Each row below holds a small network's activations on one input, seen along a few directions.
In each table, some parts of the input vary, and every possible input appears once, in random order.
A made-up example of a description, with smaller parts first: ring(8) and (point or ring(11) or (values(3) and line(4))).
Shared parts are said once, and a part with two or three values counts as separate values.
In the rows, 128 means zero.

Table:
R1: [120 154 164 113  92 156 124  94 119 151  83 113  92 149  93 131]
R2: [124 124 145  77 155 142 157 125 161 101 104 188 135 103 120 122]
R3: [ 79 170 145  86  87 152 116 122 127 163 113 115  85 135 132 121]
R4: [112 165 162  96 103 172 131  98 127 160 100 114  95 144  99 106]
R5: [ 91 165 147  89  98 156 121 113 122 168 108 117  84 147 117 112]
R6: [161 128 111 174 156  83  94 156 107 117 178  77 169 128 128  86]
R7: [163 101 107 183 154  71 103 163  87 114 160  77 159 131 143 115]
R8: [141 129  97 194 143 179 109 171 174 131 195 103 163 168 145 182]
R9: [107 121 128  90 157 131 163 129 156 106 104 187 132 108 129 121]
R10: [128 108  86 168  54 201 119  52 136 220 161 131  85 136 163 187]
R11: [132 122 107 167 152  79 103 168  99 122 186  69 159 119 156 105]
R12: [111 117 130  90 135 112 162 141 143  98 103 183 126 106 145 158]
R13: [183 105 118 187 150  88 109 149  94 106 147  75 177 130 121 107]
R14: [138  63  56 157 116 181 161  86 164 141 168 193 128  92 155 196]
R15: [122 121 143  91 158 149 167 106 157  91  99 183 150 106 108 117]
R16: [179 110 117 177 152  78  92 157  95 107 156  84 167 133 130 112]
R17: [147 121 100 171 163  75 101 159  99 124 183  75 168 135 140  94]
R18: [136 114 143  91 146 128 156 123 149  89  92 188 130 114 120 143]
R19: [ 91 157 152 107  71 134 119 126 125 157  99 119  76 144 130 144]
R20: [102 153 153 111  84 139 119 116 123 160  89 118  76 153 114 134]
R21: [109 169 160  89  98 162 116 109 130 164 108 123  83 141 106 107]
R22: [116 161 161 110  86 144 114 100 120 153  96 127  79 148 100 129]
R23: [135 110 146 102 149 139 163 109 150  82  81 180 141 117 109 137]
R24: [ 97 128 126  86 145 124 163 139 154 107 115 186 131  97 142 131]
R25: [121 109 131  95 148 119 162 132 145  96  92 186 127 118 130 148]
R26: [147 110 104 189 145  64 106 166  87 113 175  78 155 120 156 120]
R27: [166 123 116 167 158  98 105 148 107 115 163  69 184 133 122  91]
The inputs of R21 and R2 match in every part but one. If R19 is changed in the same way as R21 into R2, which row does it become? -> R12
What do these inputs look like to the network? -> values(3) and (point or (values(2) and line(4)))
Change only the values(3) part in R15. List by row number the other rows that result. -> R4, R27

Table:
R28: [132  96 112 106  98 188 168  80 177 136 123 222 118  85 151 197]
R29: [ 93 145 108  98  43 219 142  37 164 209 114 179  46 138 129 170]
R30: [173  84 114 146 208  88 147 175 166  24 127 182 186 115  96 136]
R31: [137 116 164  57 138 151 175 100 160  78  47 221 127  82  88 135]
R32: [101 162 183  46 110 197 158  51 146 160  32 170  72 148  76  92]
R33: [182 113 118 183 163  59 108 142  80  70 158  84 176 118  90  64]
R34: [127 165 133 145 144  63  69 197  92 146 171  42 146 140 162  77]
R35: [116 117  90 173 160  35 124 166  75  85 179  85 163 102 146  69]
R36: [186 162 156 164 142  99  65 115  64 141 114  30 146 172 111  49]
R37: [ 70 190 178  97  77 117 115 149  99 168  98  79  76 159 134 123]
R38: [115  82  95 118 206  75 173 152 131  60 101 180 177 110 171 124]
R39: [ 69 130 121  64 157 145 191 143 176  69 106 223 106  94 129 149]
R40: [166  58  73 190 196 147 152 152 180  99 188 169 200 122 174 202]
R41: [118 152 136 152  30 178  94 114 119 213 141  72  93 169 136 183]
R42: [180  71  77 216 157 107 106 171 122 135 247  70 205 110 153 157]
R43: [ 36 169 142  37  92 164 167  76 137 168  67 189  26 126 118 117]
R44: [172 115  93 201 105 134  49 158 110 196 213  32 151 146 162 149]
R45: [130 179 211 109  77 139 103 126 107 148  79  75  92 169  78 111]
What do these inputs look like to the network? -> values(3) and ring(6)
The inputs of R43 and R29 match in every part but the values(3) part. If R38 is changed in the same way as R43 into R29, which row does it become? -> R40
Change only the values(3) part in R41. List by row number the other rows that result. -> R37, R45
Change only the ring(6) part in R32. List by row number the other rows that result. -> R30, R31, R33, R36, R45

Table:
R46: [204 111 109 175 141  33  73 190 112  97 192  60 174 110 130  98]
R47: [ 71 108 134  50 152  79 173 125 112  99  90 173 130  75 158 109]
R48: [109 147 109 129  74 198 143  65 147 170 131 136 107 124  89 128]
R49: [153  87 172 102 163 118 157 113 135  58  59 180 130 112  88 135]
R50: [161  87 131 136 172 202 141 131 188 108 110 183 150 112 111 174]
R51: [120 116 109 112 164 200 135 168 201 120 150 191 163 129 134 156]
R52: [208 105  67 212 178  72  49 125 104 141 211 103 158 116 156  84]
R53: [134 127 143 217 165  56 118 185  93 113 170  27 203 167 152 102]
R54: [171 118  99 211 139  82 105 184  96  99 211  54 204 131 161 174]
R55: [109 191 153  89  98 153 132  99 123 138  85 122 118 131  82  82]
R56: [143 155 192  86  93 156 138  65 104 125  73 121 115 151  73 111]
R57: [ 91 106 128 126  56 163  97 114 121 171 101 159  55 159 145 195]
R58: [148 101  77 199 179  62 116 159  91 123 164  20 165 183 121  58]
R59: [ 94 181 148  99  84 105 111 143 120 137  81 134  61 151 120 134]
R60: [205 110 108 195 175  36  56 152 103 126 183  88 153 129 138  32]
R61: [ 85 140 131 106  82 192 151  72 141 187 154 134  86 130 105 133]
R62: [ 86  89  83  99 121 108 193  98 153 126 128 196 127  81 175 148]
R63: [107 139 129 116  77 158 106 130 138 193 119 153  62 159 162 184]
R64: [ 91 192 139  94  95 119 115 144 122 139  92 127  63 136 114 116]
R65: [ 93 142 126 109  77 185 108 125 132 184 130 141  67 124 147 169]
R66: [ 83 152 141  51 178 104 161 160 162  77 133 167 138 105 161 100]
R67: [132 116  99 239 159  88 119 155  95 121 201  44 204 165 167 146]
R68: [130 162 191  84 100 170 136  91 107 137  79 109 114 126  85  97]
R69: [101 143 161  90  92  91  92 144 134 153  64 134  51 171 126 158]
R70: [119 108 128  92 146  66 183 102 101  79  61 188 130  91 119 120]
R71: [126 129 135 116  71 195 136  55 152 166 117 144 117 158 102 135]
R72: [ 81 111 110  85 146 164 167 136 173 116 166 183 138  78 181 142]
R73: [206 107  72 189 145  66  65 160 111 114 221  76 179  97 147 147]
R74: [153 130 159 120  76 213 143  46 124 157 101 140 115 135 120 156]
R75: [ 83 193 151  89 110 138 143 106 134 147 106 113  94 137  93  82]
R76: [161 124 169 100 203 130 139 153 182  76  83 169 148 144  88 135]
R77: [167 125 143 196 141  69 104 217  80  86 176  33 197 115 148 125]
R78: [110 151 144  79 191 151 131 195 180  84 115 172 163 135 108 110]
R79: [165  58 132 137 138 170 166  94 155  97  89 197 132 102 113 177]
R80: [154  85  52 214 184 117 105 144  69 145 186  35 167 169 157 107]
R81: [ 89 149 132 115  84 195 132 105 133 189 136 135  78 117 132 148]
R82: [ 92 199 153  92  94 129 140 125 119 134 113 125  74 145 107  93]
R83: [131  66 103 113 119 132 187  90 117 133  84 198 133  63 147 166]
What do these inputs look like to the network? -> values(2) and (line(5) or ring(6) or line(8))
The inputs of R72 and R66 match in every part but the values(2) part. If R52 is changed in the same way as R72 into R66, which row does it become? -> R60
A walk changes only the line(5) part. It starts at R58 and steps to R53. List the rest of the walk in order. -> R77, R46, R60
A walk changes only the ring(6) part. It starts at R76 and steps to R78. List the rest of the walk in order. -> R66, R47, R70, R49

Table:
R84: [ 73 148 125 133  61 162 117 105 122 202 116 112  52 165 162 168]
R85: [ 82 114 124  73 138 131 190 134 173  87 103 231 110  93 147 175]
R86: [124 136 190  45 167 136 184 110 146  74  31 183 152 125  81 101]
R87: [192  83  59 233 182 142 111 138 146 122 229  93 213 141 152 133]
R88: [ 74 191 140  75  68 142  97 115 104 208 121  84  53 149 106  91]
R89: [131 121 119 159  53 210 127  47 139 198 129 137  76 147 133 182]
R90: [170 116 111 174 165  19  72 190  73 107 184  57 181 109 164  79]
R91: [142  69 115  91 145 194 179  88 193 106 101 246 119  81 120 185]
R92: [ 76 141 158  40 160 112 180 136 148  86  89 199 112  84 123  94]
R93: [203 110 127 209 185  40  84 171  76  72 143  49 183 153  93  73]
R94: [120 202 195 100  62 176  97 100 114 168  87  78  83 166  67 105]
R95: [149 103  74 204 149  72  97 199 104 107 204  65 201 122 187 150]
The inputs of R91 and R85 match in every part but one. If R89 is changed in the same way as R91 into R85, which row does it become? -> R84
What do these inputs look like to the network? -> values(3) and line(4)
A walk changes only the line(4) part. It starts at R87 and steps to R95. List the rest of the walk in order. -> R90, R93
